Each row below is a small network's average activation on inputs in which a field has the value named, seen along a few directions.
Values that are neighbours, or in one group, have similar rows; names and order tell nothing.
Random noise pushes rows far along 5 fixed directions. That doesn't count. These rows show it; they differ only by the noise:
[  -4    6  157   44  197  -68  221   93   25 -326   -1   45  277  119
  225   27    8]
[  11  -26  214  -59  248   35   98   93 -140 -196  332  134  419  311
  255  285  -66]
[ 389 -620  422 -221 -269  283  -18 -354 -158  701  169  123   99 -391
  -62  -25 -417]
[ -47  246 -222  329   54   69  206   39 -179 -274 -248 -297  -68  -10
  272  -31  296]
[  15  -79  116  131   43  -41  135  -18  -31 -294 -247 -122    8 -109
   65 -211  161]
[ 159 -222  161  -46    9  119   58 -169 -118  313   79   61   98  -80
   85  122 -190]
[ -98   85   32    9  428 -199  121    9   87  -67    0  182  164  306
  147  303  -95]


Field Zifin:
z6: [-138  -90   56 -337 -373  177 -509  -53 -431    3  566   18   -5  228
 -312  -86   44]
z2: [-122   53 -114   13  439 -534  -96  109  466 -481  -71  165 -318  356
 -333 -119  373]
z12: [-334  146 -184 -210  174  -45 -280 -313   40  679  -24  135 -287  208
 -124  274 -294]
z3: [  79 -184  242 -228 -213   76 -608 -177  101  363  157  121  -67 -192
 -552  -85   40]
z10: [-406  211 -288  170   45   -8 -706 -184 -336  355 -339 -395 -601   25
 -296  169  228]
z1: [ 210  140 -180 -148  264   -1 -109  103  -44  216  559  354  342  496
  -14  635 -156]
z11: [-264  812 -571  390   73  -78  310  351  219 -284 -658 -172  -87 -258
  273  -43  254]
z4: [  35   18   58   42  235 -247  327   26  260   50 -257  191  129   76
  150  109 -362]
z8: [ 176  -71   35    0  180  137   50  -70   23  542  166  314   37  -73
  -51  493 -283]
z7: [ 120 -138  -40  -86 -418  258  467  278 -157 -349  407  -89  169  -78
  280 -176   85]
z5: [-213  349 -479  -21 -142  168 -831   50 -534   56  536 -274 -318  522
 -298  314  472]
z9: [  52 -218  -82   35  -95   48   92 -217   47  465    5 -114 -313  -70
   82   50 -274]
Zifin is arranged as a network in which each value has 3 neighbours.
Q: Name the neighbours of z8, in listed order.
A: z1, z11, z4
Q: Name the neighbours of z12, in listed order.
A: z6, z10, z9
A value of Zifin combines one of 2 hidden first parts with one of 6 second parts; all combinations occur once.
Q: z11 and z6 share the first part; z11 and z8 share the second. Which value has the first part of z8 and the second part of z6?
A: z7
Q: z3 and z5 share the first part; z3 and z1 share the second. Which value has the first part of z1 and the second part of z5?
A: z2
